These are the activations of a small neural network, seen along a few directions. Each row is one input.
Each table varies a few parts of the input and shows all the possible inputs, shuffled.
A made-up example of a description, with smaller parts first: line(6) and (point or line(11) or (values(3) and ring(8))).
Shared parts are said once, and a part with two or three values counts as separate values.
In the rows, zero is written as 128.

Other details of the inputs shift rows strongly along two fixed directions, in all tables alike. That doesn't count.

Table:
row 1: [123 117 115 127 134 130 126 114 131 129 143 124 125 122 120]
row 2: [116 144 119 130 137 128 111 120 128 122 149 128 137 129 120]
row 3: [128 129 134 121 128 137 120 138 127 122 135 131 122 130 138]
row 4: [128 132 138 119 130 137 118 136 128 122 131 130 120 133 136]
row 5: [127 138 138 124 130 131 121 133 117 130 124 120 124 121 142]
row 6: [141 154 101 112  88 118 177 110  98 153  71 216 150 164 105]
row 7: [107 138 124 130 134 125 119 130 136 123 138 126 138 131 122]
row 8: [187 121 117 213  95 134 193 147 153 130 130  39 181 190 124]
row 9: [131 124 130 119 132 128 123 139 132 125 130 128 118 126 125]
row 10: [129 135 129 120 134 126 109 139 135 124 124 127 122 129 119]
row 11: [132 122 135 128 137 131 126 121 131 132 137 128 118 125 128]
row 12: [115 146 123 119 130 122 115 129 119 123 136 117 144 120 124]
row 13: [121 124 132 132 144 121 122 135 137 126 119 128 118 128 125]
row 14: [129 138 133 124 134 117 110 132 124 127 117 119 128 118 124]
row 15: [121 113 116 127 125 127 130 109 134 129 142 123 124 122 125]
row 16: [132 132 132 121 138 115 117 134 121 125 118 119 125 118 129]
row 17: [120 131 133 135 139 123 115 134 140 128 118 127 121 128 121]
row 18: [118 117 134 130 133 126 127 129 139 133 128 128 125 124 125]
row 19: [127 125 120 127 136 129 122 117 135 131 138 125 128 122 122]
row 20: [132 128 129 119 138 124 117 140 132 122 124 126 120 131 124]
row 21: [123 118 114 116 123 131 126 128 133 123 137 124 124 121 118]
row 22: [132 128 130 130 146 124 116 127 127 126 128 129 119 130 123]
row 23: [127 128 124 118 128 122 122 124 126 127 126 117 134 109 124]
row 24: [131 125 134 131 135 137 122 123 125 126 140 134 124 129 139]
row 25: [130 135 130 133 141 126 109 126 130 128 128 129 122 129 119]
row 26: [117 117 141 132 130 133 130 131 131 125 133 136 119 123 142]
row 27: [111 107 119 130 123 124 135 119 142 127 132 123 126 121 127]
row 28: [127 125 119 115 126 130 122 130 138 125 133 125 127 121 120]
row 29: [205 134 132 199  90 138 186 157 149 131 131  44 171 193 130]
row 30: [135 152  93 113  89 112 182  98  87 146  70 202 157 146 104]
row 31: [120 119 134 132 139 125 129 133 137 128 124 130 117 124 126]
row 32: [127 126 133 118 127 122 121 127 122 133 127 120 130 111 127]
row 33: [129 132 138 130 139 137 117 123 124 125 135 133 122 131 135]
row 34: [126 130 134 122 127 132 122 132 116 129 129 124 124 115 146]
row 35: [117 145 118 118 128 129 114 133 132 119 143 125 138 131 121]
row 36: [119 120 138 132 132 134 127 133 132 124 131 135 123 127 141]
row 37: [129 122 136 131 132 135 124 122 124 126 142 136 121 125 140]
row 38: [131 123 131 130 141 128 124 125 128 129 134 130 119 126 125]
row 39: [131 128 133 122 133 120 124 133 121 128 124 119 123 114 130]
row 40: [143 155 108 119  83 124 182 113  93 145  77 216 146 167 123]
row 41: [118 123 138 134 135 134 126 134 130 124 130 133 123 127 138]
row 42: [129 128 134 132 138 137 120 125 123 125 139 134 124 128 136]
row 43: [118 127 143 132 137 135 123 132 132 125 126 132 120 129 137]
row 44: [126 134 134 124 129 132 123 134 115 129 128 122 125 117 143]
row 45: [120 114 116 117 114 129 128 121 137 124 138 122 123 120 123]
row 46: [131 127 137 120 127 123 128 128 123 132 126 120 123 112 133]
row 47: [128 121 131 127 136 129 120 119 131 136 139 129 125 124 124]
row 48: [122 117 121 120 116 123 130 115 126 124 131 113 132 109 127]
row 49: [116 119 124 128 134 126 127 126 143 129 127 126 127 120 123]
row 50: [125 128 136 124 123 131 126 132 116 130 131 124 122 112 147]
row 51: [121 118 138 130 135 128 132 129 139 130 127 129 118 123 129]
row 52: [129 125 133 119 125 136 121 136 128 122 136 132 122 130 140]
Description of these inputs: values(4) and (point or line(4) or line(8)).
Q: Changing only the values(4) part turns row 10 into row 25. The same change can be made to row 35. Which row results?
A: row 2
Q: Change only the line(4) part in row 4. List by row number the other rows that result.
A: row 3, row 40, row 52
Q: Change only the values(4) part in row 3. List by row number the other rows that result.
A: row 41, row 42, row 44
Q: Which other rows agree with row 16 in the values(4) part? List them by row number.
A: row 5, row 12, row 14, row 23, row 30, row 32, row 34, row 39, row 44, row 46, row 48, row 50
Q: Change only the values(4) part in row 23. List by row number the other rows that result.
A: row 19, row 28, row 49

Table:
row 53: [141 142 162 115 134 125 124 139 105 140 108 143 114 119 134]
row 54: [166 160 135 126 103 113 162 125  83 145  68 189 139 152 131]
row 55: [108 122 174  86 168 133  62 144 129 132 137 132  79  69 143]
row 56: [118 129 104 143  89 121 190  78 105 156  94 180 155 143 122]
row 57: [123 112 101 113 138 122 116 118 134 125 125 145 118 132  98]
row 58: [ 79 127 113  61 153 116  86 103 145 144 113 219  92  96  86]
row 59: [119 157 105 133 155 131  95 111 133 122 156 166 127 151  97]
row 60: [111 128 128 135 145 102 123 117 130 131 104 141 129 120 118]
row 61: [ 75 127 116  58 154 110  93 103 134 138 117 217  89  98  85]
row 62: [134 148 130 129 105 134 169 137 128 151  72 213 131 175 123]
row 63: [161 109 127 166 136 124 119 143 174 114 158  50 141 153 109]
row 64: [164 157 164 160 162 151  93 148 119 123 165  74 136 151 160]
row 65: [ 87 102 167 129 187 119  68 141 168 118 167  60  96  76 128]
row 66: [156 137 132 150 114 119 111 164 146 108 149  27 159 134 132]
row 67: [117 197 104 101 124 128 118 116  89 124 109 187 165 154 114]
row 68: [ 91 123 165 139 190 158  44 161 157  95 208 102  82 118 160]
row 69: [140 139 131 168 128 119 150 130 148 149  97 110 150 147 110]
row 70: [141 145 137 132 120 127 103 162 155 124 144  49 149 121 125]
row 71: [170 148 140 169 106 125 138 172 151 118 148   8 172 153 124]
row 72: [ 69  82 150  91 136 153  95 117 144 118 175 156  74  84 165]
row 73: [135 119 130 135 120 137 158 140 132 119 104 152 115 152 141]
row 74: [113 120 140  86 150 125 103 121  97 133 131 153  89  76 155]
row 75: [202 138 136 179  82 141 198 125 102 144 114 100 172 165 151]
row 76: [145  97 141 164 130 148 147 160 157 114 161  71 122 146 160]
row 77: [112  90 169 109 147 147  75 123 132 122 193  69  85  63 179]
row 78: [134 126 140 138 123 131 146 147 135 125 107 160 123 161 139]
row 79: [156 105 126 197 132 124 158 139 148 127 152  29 156 140 134]
row 80: [198 107 140 223  79 160 209 156 156 122 149  47 177 201 158]
row 81: [130 126  88 105 118 115 153 100 123 131  95 183 122 140  90]
row 82: [166 177 117 211 127 128 163 119 121 132 114 114 187 202 115]
row 83: [137 135 113 133 103 133 173 134 108 132  74 206 131 176 131]
row 84: [ 70 132 106  44 115 122 102  97  95 124 128 198 120  63 125]
row 85: [155 122 122 159  83 141 146 138 140 121 171  20 169 134 145]
row 86: [131 141 100 142 114 105 182 101 105 139  64 176 143 146 107]
row 87: [112 110 155  83 165 127  74 131 114 113 139 123  71  62 154]
row 88: [135 159  82 107  82 112 172 121  87 140  89 166 165 137 115]
row 89: [108 125 108 129 112 119 168  85 110 145 101 186 146 119 119]
row 90: [ 75 126 118  52 146 115  60 134 112 107 135 145  99  63 126]
row 91: [136 112 128 172 144 125 126 138 143 123 130  63 134 131 128]
row 92: [100  70 134 111 157 144  77 116 173 107 209  73 102  75 123]
row 93: [136 115 164 155 138 145 132 168 161 123 142  91 118 154 141]
row 94: [131 122  88 124  80 130 184  77 118 152 114 187 148 158 102]
row 95: [ 85  86 114  83 166 123  84 115 148 119 175 130  88  77 112]
row 96: [137 164  87 105  84 108 164 123  91 131  74 164 154 140 111]
row 97: [151 145 129 111 117 124 144 125  78 138  80 183 122 132 133]
Q: What is each input in this table made of?
A: values(5) and (point or line(8))
Q: Changing only the values(5) part turns row 71 into row 65. The same change can be made to row 84. Which row results?
A: row 89
Q: Change only the values(5) part in row 97. List by row number the other rows that result.
A: row 57, row 83, row 90, row 91
Q: Change only the values(5) part in row 78. List by row number the other rows that result.
A: row 54, row 60, row 63, row 66
